A small network was trained on invented records. Each row is its activation on one of them, seen along a few directions.
Each row is followed by the record's values for the fields M, G, S, F, V.
A field that a record lacks is written missing.
The largest differences between rows may come from other fields.
(in the rows, 500 means zero)
Random noise pushes rows far along 2 fixed directions. That doesn't count. These rows show it; they differ only by the noise:
[421 505 686 462 397 630 609 369 683 617 630 547 412 560 307 618 587 497
 511 709]
[492 505 612 540 444 626 495 392 647 590 637 408 491 522 346 622 541 520
 464 632]
[499 508 588 527 454 621 516 404 688 592 620 445 464 499 398 650 541 530
 451 605]
[698 511 358 724 593 603 232 479 638 523 618 111 647 371 564 695 417 605
 307 367]

[537 584 517 632 523 501 225 457 282 459 657  86 730 521 400 432 462 428
 480 491]	M=m3, G=missing, S=s2, F=f1, V=v1
[542 457 369 419 562 472 602 593 580 478 382 709 396 438 579 483 446 581
 524 415]	M=m2, G=g1, S=s1, F=f1, V=v2
[481 545 477 556 564 485 446 546 388 455 498 381 579 583 391 364 525 484
 589 550]	M=m1, G=missing, S=s1, F=f1, V=v1
[484 488 422 533 502 482 531 564 524 460 476 531 504 555 378 476 487 581
 552 566]	M=m1, G=missing, S=s1, F=f1, V=v2
[520 402 559 485 396 612 442 451 539 529 592 511 538 468 291 543 476 537
 503 632]	M=m1, G=missing, S=s2, F=f1, V=v2
[517 402 509 354 468 452 610 396 355 470 462 758 445 412 561 423 382 428
 584 480]	M=m2, G=g1, S=s1, F=f2, V=v2
[405 479 506 467 472 466 665 539 393 449 452 701 450 600 308 288 445 538
 627 631]	M=m2, G=g1, S=s1, F=f1, V=v2
[613 537 232 634 612 445 347 692 422 385 426 363 633 449 556 373 344 613
 468 342]	M=m2, G=g1, S=s2, F=f1, V=v2
[556 376 527 629 440 593 349 417 238 449 548 317 684 566 206 322 359 537
 652 590]	M=m2, G=g1, S=s1, F=f1, V=v1
[539 385 464 661 470 567 320 527 368 411 565 266 658 543 301 364 405 623
 500 540]	M=m2, G=g2, S=s2, F=f1, V=v2
[596 526 283 506 646 429 510 655 544 401 427 638 465 345 869 507 418 517
 403 262]	M=m2, G=g1, S=s2, F=f2, V=v1
[541 538 435 526 588 418 470 591 451 448 426 506 516 499 568 431 478 498
 455 401]	M=m2, G=g1, S=s1, F=f2, V=v2
[544 423 521 399 429 601 583 359 717 590 514 747 349 361 507 713 480 511
 509 530]	M=m1, G=missing, S=s1, F=f1, V=v1
[535 639 539 622 614 447 311 532 410 509 565 130 654 560 526 510 608 431
 379 447]	M=m3, G=missing, S=s1, F=f2, V=v2
[589 398 417 633 411 630 323 487 552 489 524 374 619 486 292 483 319 654
 489 551]	M=m2, G=g2, S=s2, F=f1, V=v2
[404 581 569 689 446 469 371 561 349 492 555 172 682 707 239 336 555 508
 555 654]	M=m1, G=missing, S=s2, F=f1, V=v2
[417 477 799 401 313 624 578 209 525 647 619 637 396 497 345 616 621 345
 536 710]	M=m1, G=missing, S=s1, F=f2, V=v1
[414 532 647 503 502 470 536 495 326 501 497 530 519 662 296 278 538 406
 602 626]	M=m2, G=g1, S=s1, F=f2, V=v1
[656 587 293 618 716 380 339 604 533 487 420 295 552 351 865 611 497 492
 291 197]	M=m1, G=missing, S=s1, F=f2, V=v2
[509 507 473 448 559 439 554 560 504 486 412 620 442 495 574 453 505 491
 494 431]	M=m2, G=g1, S=s1, F=f2, V=v2
[599 377 383 414 499 552 605 486 659 520 402 759 370 349 671 639 401 568
 534 381]	M=m2, G=g1, S=s1, F=f1, V=v1
[429 497 509 513 519 508 555 599 544 497 534 545 482 499 539 483 571 485
 514 531]	M=m1, G=missing, S=s2, F=f1, V=v1
[443 554 537 500 545 433 550 580 413 472 449 531 502 624 471 327 545 471
 524 527]	M=m2, G=g1, S=s1, F=f2, V=v2
[586 424 347 653 545 489 370 591 317 369 455 366 673 552 319 315 340 604
 562 496]	M=m2, G=g1, S=s1, F=f1, V=v2
[488 630 570 553 581 466 465 495 547 532 519 396 468 520 571 570 626 436
 402 467]	M=m1, G=missing, S=s1, F=f2, V=v1
[437 544 623 503 474 470 390 485 136 415 563 380 655 656 228 177 462 396
 618 625]	M=m2, G=g1, S=s2, F=f2, V=v2
[543 484 439 707 549 499 292 651 361 410 506 184 714 621 332 323 487 593
 485 515]	M=m2, G=g1, S=s2, F=f1, V=v2
[358 613 657 435 450 486 578 453 485 539 606 497 464 590 422 474 586 398
 544 633]	M=m3, G=missing, S=s2, F=f1, V=v1
[475 543 666 411 460 547 540 382 635 622 595 529 420 478 479 673 601 437
 408 577]	M=m3, G=missing, S=s1, F=f2, V=v2
[417 423 479 385 433 514 730 567 571 465 398 844 362 576 342 402 472 596
 652 628]	M=m2, G=g1, S=s1, F=f1, V=v2
[592 441 282 595 495 488 419 592 468 448 416 458 573 428 515 470 345 626
 516 397]	M=m2, G=g1, S=s2, F=f1, V=v2
[503 540 493 571 542 492 421 529 517 490 575 308 582 572 416 520 515 540
 454 541]	M=m3, G=missing, S=s1, F=f1, V=v2
[333 624 681 484 497 496 639 493 603 610 539 462 446 661 441 513 749 423
 533 654]	M=m3, G=missing, S=s1, F=f1, V=v1
[500 325 653 515 345 604 426 324 282 502 579 406 589 563 121 389 398 546
 619 685]	M=m2, G=g2, S=s1, F=f1, V=v2
[488 501 640 448 503 483 371 310 128 438 626 386 622 508 383 356 467 295
 598 567]	M=m1, G=missing, S=s1, F=f2, V=v1
[674 407 251 499 519 503 391 564 588 435 415 537 508 287 718 631 281 624
 419 265]	M=m2, G=g2, S=s2, F=f1, V=v2
[327 563 810 501 438 517 538 362 397 578 634 378 539 733 176 439 678 367
 599 769]	M=m3, G=missing, S=s1, F=f1, V=v1
[429 629 469 544 582 440 620 658 710 503 415 568 396 598 613 548 642 532
 477 488]	M=m1, G=missing, S=s1, F=f1, V=v1
[455 458 482 447 389 546 652 491 624 491 459 707 371 471 489 508 429 613
 522 553]	M=m2, G=g2, S=s2, F=f1, V=v2
[568 356 573 410 418 595 447 312 336 478 567 555 529 423 433 473 370 456
 598 520]	M=m2, G=g2, S=s1, F=f2, V=v1
[625 320 391 451 434 615 509 434 780 554 444 708 390 310 562 730 357 663
 446 415]	M=m2, G=g2, S=s1, F=f1, V=v2

Which values does each new row have?
[472 539 647 404 490 507 493 325 417 537 612 459 504 466 549 586 583 329
 496 518]	M=m3, G=missing, S=s1, F=f2, V=v1
[382 623 577 447 440 494 672 525 750 588 522 586 348 563 526 649 668 534
 444 593]	M=m3, G=missing, S=s2, F=f1, V=v2
[489 505 516 612 486 512 316 584 349 459 572 215 678 567 354 384 504 508
 496 559]	M=m1, G=missing, S=s2, F=f1, V=v2
[324 531 621 400 404 475 682 561 379 477 472 705 446 691 200 239 551 488
 689 725]	M=m2, G=g1, S=s2, F=f1, V=v2
[527 438 525 699 469 542 274 540 258 421 521 157 754 692 133 280 461 564
 593 618]	M=m2, G=g1, S=s1, F=f1, V=v2
[417 481 590 458 465 493 578 550 437 495 501 658 478 550 484 379 541 439
 554 560]	M=m2, G=g1, S=s2, F=f2, V=v1
[531 578 525 535 507 500 286 456 290 486 583 258 653 454 546 457 469 370
 490 439]	M=m1, G=missing, S=s2, F=f2, V=v1
[385 606 642 483 550 471 608 493 603 579 531 486 414 629 479 534 671 445
 492 594]	M=m3, G=missing, S=s1, F=f1, V=v1
[537 538 528 502 576 463 430 432 407 522 493 423 517 450 616 530 540 373
 466 431]	M=m1, G=missing, S=s1, F=f2, V=v1
[385 325 622 389 317 596 703 411 519 526 473 782 393 611 202 423 438 594
 696 738]	M=m2, G=g2, S=s1, F=f1, V=v2
[420 514 614 556 478 468 463 557 301 459 524 423 612 661 329 267 546 447
 543 614]	M=m2, G=g1, S=s2, F=f2, V=v2
[321 637 715 468 519 427 625 498 406 543 513 529 461 708 413 352 685 330
 562 659]	M=m1, G=missing, S=s1, F=f2, V=v1
[466 457 511 380 382 620 688 481 909 614 526 756 295 415 579 786 569 576
 426 569]	M=m3, G=missing, S=s2, F=f1, V=v2
[660 342 379 595 481 566 272 523 374 409 528 347 680 401 425 482 322 565
 499 423]	M=m2, G=g1, S=s2, F=f1, V=v2
[551 496 447 543 534 539 484 452 653 534 537 414 495 415 634 706 530 518
 445 420]	M=m3, G=missing, S=s1, F=f1, V=v1
[423 463 479 402 478 496 693 587 561 478 398 757 387 589 412 395 522 569
 627 585]	M=m2, G=g1, S=s1, F=f1, V=v2
[420 567 684 601 417 562 369 388 345 559 662 147 677 622 256 451 621 397
 553 652]	M=m3, G=missing, S=s2, F=f1, V=v1
[545 395 526 568 451 566 413 452 418 457 514 426 568 534 234 414 408 605
 542 571]	M=m2, G=g2, S=s1, F=f1, V=v2
[275 567 866 317 385 480 661 330 325 537 649 604 448 705 212 374 658 294
 619 814]	M=m3, G=missing, S=s1, F=f2, V=v2
[581 507 351 522 517 483 449 567 559 455 449 520 491 365 636 512 357 600
 402 358]	M=m2, G=g2, S=s2, F=f1, V=v2
